(108): [   9 -116   -8   22  -70  -51   48]
(37): [  22  -70 -116   47  -51    9   -8]
(46): [ 68 -33 -57 -54   0   4   1]
order: [-57 -54 -33   0   1   4  68] => (46)
order: [  48  -51  -70   22   -8 -116    9] => (108)
order: [  -8    9  -51   47 -116  -70   22] => (37)
order: [-57   4   0   1 -54  68 -33] => (46)

(10): [ 64  53   3 103]
(110): [ 64   4 103  53]
(122): [103  53   3  63]
order: [103   3  53  64] => (10)
order: [  3 103  64  53] => (10)
order: [  3  63 103  53] => (122)
order: [ 53 103   4  64] => (110)
order: [103  53  64   4] => (110)

(50): [ 89  66  38  17 -84   2 -73  -2 -57]
(114): [ 66  17  -2   2 -85  38 -73 -57  89]
(51): [ -3 -57 -73 -85  38  17  89  66   2]
order: [ 66   2  -3 -57 -73 -85  38  17  89] => (51)
order: [-84 -73 -57  -2   2  17  38  66  89] => (50)
order: [ 17 -84  38 -57  -2  89  66   2 -73] => (50)
order: [  2  66  89  17  38 -85 -73 -57  -3] => (51)
order: [-85 -73 -57  -2   2  17  38  66  89] => (114)
order: [ 89  17 -73  -3  66   2 -57 -85  38] => (51)

(27): [ 21 -16 -26  30 -23]
(8): [-16  21 -23 -27  30]
(123): [ 21 -25  30 -23 -16]
(74): [  8 -11 -39   1  -2]
order: [ -2   1 -39 -11   8] => (74)
order: [ -2   8 -11 -39   1] => (74)
order: [ 30 -27 -23  21 -16] => (8)
order: [-23  21 -16 -26  30] => (27)
order: [-23  30 -26 -16  21] => (27)

(23): [  41   18   -3  103 -109]
(120): [-49  57 -48  -4 -50]
(12): [-57  57   3  65  18]
(99): [ 44 -32 -45  46  12]
(177): [ 10 -47 -22 -85  10]
(138): [ 10  11 -85 -22 -47]
(155): [ 50 -63  94  75 -65]
(72): [-77  54 -13 -44 -13]
(75): [-32  45 -45  12  44]
(14): [ 24  33  25 -44 -18]
order: [-50 -48 -49  57  -4] => (120)
order: [ 44 -32  45 -45  12] => (75)
order: [-85 -47 -22  10  11] => (138)

(79): [ 2 22  7 16 -8 12]
(80): [-38  -5   3  -5  26 -13]
(67): [-85   1   4  -4   9   3]
(100): [ -6 -20 -10   1 -63  -3]
(32): [ 2 -8 22  8 12 16]
(180): [-63   1 -19  -3 -10  -6]
(124): [  3  -5  -6  26 -13 -38]
(36): [22  7 16 -8 12  1]
(71): [-49  -1   3  -3  -6  28]
order: [ -6 -63   1 -19  -3 -10] => (180)
order: [-8  2  8 12 16 22] => (32)
order: [12 -8 16  7 22  2] => (79)
order: [  3  -5  -5  26 -38 -13] => (80)

(148): [  5  39 -68 -81  55 -25  33 -84 -71]
(60): [-10  61   1  40 -21 -23 -31 -11 -73]
(63): [-74 -21  61   0  40 -23 -10 -11 -31]
(90): [-10 -23 -11  40   1 -21  61 -74 -31]
(2): [-33 -68  87 113 -76  54 -30 -25  96]
order: [-73 -10  61   1  40 -21 -23 -31 -11] => (60)
order: [ 87 113 -76  54 -30 -33  96 -68 -25] => (2)
order: [-74 -31 -23 -21 -11 -10   1  40  61] => (90)
order: [-21 -10 -23   1 -11  40 -31  61 -73] => (60)
order: [-11 -31   1 -10 -21 -74  61 -23  40] => (90)
order: [-31 -74  61 -21   1  40 -11 -23 -10] => (90)

(25): [  8  17  14  -6  79  -2 -67  -7  27 -30 -30 -69  -9  55 -27 -37  -1 -13
   1 -19  27 -11  67  65 -53 -10  -5  34   8]
(4): [ 55 -69  14 -30  -1 -46 -13  -6   1 -26  27  17 -18  -7 -37  -9  -1   7
 104 -30  16  13   8  79 -27  -7 -67 -31  -2]
(104): [ 12 -16 -14  39  28  24 -99 -13  29 -14 -32 -81 -43 -33   4  29  22  30
  32 -37 -39   7 -34 -48  55   1  -9 -12  26]
(22): [  8  17  14  -6  79  -2 -67  -7  27 -30 -30 -69  -9  55 -27 -37  -1 -13
   1 -19 -46   7  16  -7 104  -1  13 -31 -26]
(154): [ -5  33 -21 -21 -45   3  83   6 -21 -25  34  60  12 -58  -7   2  -6  16
 -39  28  -4  28  80  33 -61 -47  20 -21  14]
(59): [  4 -21  -5 -89 -15 -11  38  48  45 -58 -61  12 -30  37 -24  -1  27  14
 -46 -35   0  11  75  35  29 -20  24 -10   4]
(130): [ 31 -25  -4  22  -4 -30  41  13  28  55  -3  68  20  75 -41  -9  -8 -31
 -56  18  30 -26  52  78  -3  13  -3  37 -32]
order: [  4 -10  24 -20  29  35  75  11   0 -35 -46  14  27  -1 -24  37 -30  12
 -61 -58  45  48  38 -11 -15 -89  -5 -21   4] => (59)
order: [-69 -67 -46 -37 -31 -30 -30 -27 -26 -19 -13  -9  -7  -7  -6  -2  -1  -1
   1   7   8  13  14  16  17  27  55  79 104] => (22)
order: [ 12 -12  29 -33 -32  26 -14  39 -14   1 -13 -16  22  -9   4  28  24   7
 -48 -39 -81  55 -34  29 -99  32  30 -37 -43] => (104)

(115): [-15 -27  50  30 101 -20 -83  58 -40 -72]
(7): [-83  30 -73  58  50 -27 -15 -20 -40 101]
(70): [  8 -52   1  15  10 -50  -3 -34  -4   2]
(88): [   8   74  -22  -18   16 -109  -53   21   47  -69]
(85): [-27 -72 101 -15 -21  30 -83 -40  50  58]
(29): [ 70 -47  42  85 -17  23  31 -89 -81  23]
(102): [  7  12  33  42 -10  36  28   9   3 -40]
order: [ -69   47   21  -53 -109   16  -18  -22   74    8] => (88)
order: [ 58 101 -21 -15  50 -27 -72  30 -40 -83] => (85)
order: [-20  58  30 101 -72 -83  50 -15 -27 -40] => (115)
order: [-40 -72 -15 -27  50  30 101 -20 -83  58] => (115)

(105): [-13   8  46 -13 -10  45 -18 -64  27  -8 -66  49  10   1  -1   1  21   5]
(91): [-18 -66  46 -64  45   1  -8  -1   7  49   1  27   5  21  10 -13 -10 -13]
(24): [  7 -13  27 -64  45  46  49 -18  21  -8 -14 -66  -1 -10  10   0   1   5]
(101): [ 70   3 -48   9  -3  27  31 -35  20 -24 -19   1 -19  32 -22 -16  23  -9]
order: [-66 -64 -18 -13 -13 -10  -8  -1   1   1   5   7  10  21  27  45  46  49] => (91)
order: [  1 -18 -13 -10  46  -8 -64  -1  49  10 -13   8   5  45  21   1 -66  27] => (105)
order: [-66 -64 -18 -13 -13 -10  -8  -1   1   1   5   8  10  21  27  45  46  49] => (105)
order: [-13 -10 -13  10  21   5  27   1  49   7  -1  -8   1  45 -64  46 -66 -18] => (91)

(149): [-10  22  12   0   2 -16  -6  10   3 -10  20 -17 -19   6  12 -18   3  18
  27 -11  -6  19  -3   9   2  -6  -4   1   8   4 -10   9  -1]
(218): [-68  37  54  22 -27 -56 -64  36  15 -56 -20 -76   2  28  24 -38 -40 -12
   3 -26 -41  38  20 -18  11   1 -20 -20 -17 -15 -24   6  13]
(134): [-18  22  19   5  -3 -24 -21  10   3 -17   3 -27  -8  10  12 -18  -8   8
  11 -11 -11  19   1   2   2  -4  -7  -3   2   0 -10   6   2]
(61): [  -2  -67  -16   17  -35   38  -21   -2    3  -17 -108   22   84  -12
  -26   48  -52  -85 -125   13  -11  -45   35  -60    1   29   -2  -20
  -59  -38   30  -39   16]
(83): [ 88 -67 -72 -19  20  77  88 -45 -28  75   3 100   7 -41 -34  61  35  -7
 -29  44  54 -57 -12   5 -20   6  23   9  12  10  44 -21 -23]
(184): [ 47 -45 -44  -8   7  46  37 -24  -9  36 -20  61  28 -19 -26  42   7 -22
 -45  20  24 -38  -1 -11  -6   8  14   6  -8  -5  26 -18  -4]
(106): [  8   3 -10   8   2 -10   3  20  12  22 -17   4  -6   9  -6  -4 -19  18
 -10  12  -3 -18  10  27  -1  19   2   6 -16   0 -11   1  -6]
(112): [-35  15  26  11 -16 -24 -35  19   7 -30 -15 -37   7  10  12 -18 -20  -7
  -5 -14 -26  19  11 -11   5   3 -11 -11 -11 -11 -10   0   8]
(127): [ 72 -53 -58 -19  17  62  59 -36 -14  55   3  81  17 -26 -26  48  31  -7
 -29  32  44 -45 -12   5 -10   3  18  15   5   8  30 -15 -11]
(164): [-35  30  26   7  -9 -32 -28  19   7 -30   9 -47 -13  14  16 -31 -12  13
  27 -14 -21  25   3   2   5  -4  -9  -6   2   0 -19  12   2]
(171): [-68  74  61  11  -6 -71 -50  36  11 -49  43 -86 -49  32  39 -64  -8  42
  75 -34 -36  63  -3  18   8 -16 -18  -8  18   8 -42  30   4]
(111): [-18  15  12   5  -3 -16 -14  10   3 -17  -3 -17  -3   6   8 -11  -8  -2
   3  -7 -11  12   3  -1   2  -1  -4  -5  -1  -2  -6   3   2]
order: [ 12  18 -10  22 -16  -4   4  27 -18   9  -6   8  -3   0   6 -10 -10  -6
   2   3 -17   1 -11 -19   3  -1  10   9  -6  19  12   2  20] => (149)
order: [  3  19  20 -10 -18  -3 -16  -4   9   6  -6  22   2   4  27   3  -6  12
   0 -10  -6  18 -19 -10 -17   8   1   2  12  -1   8  10 -11] => (106)

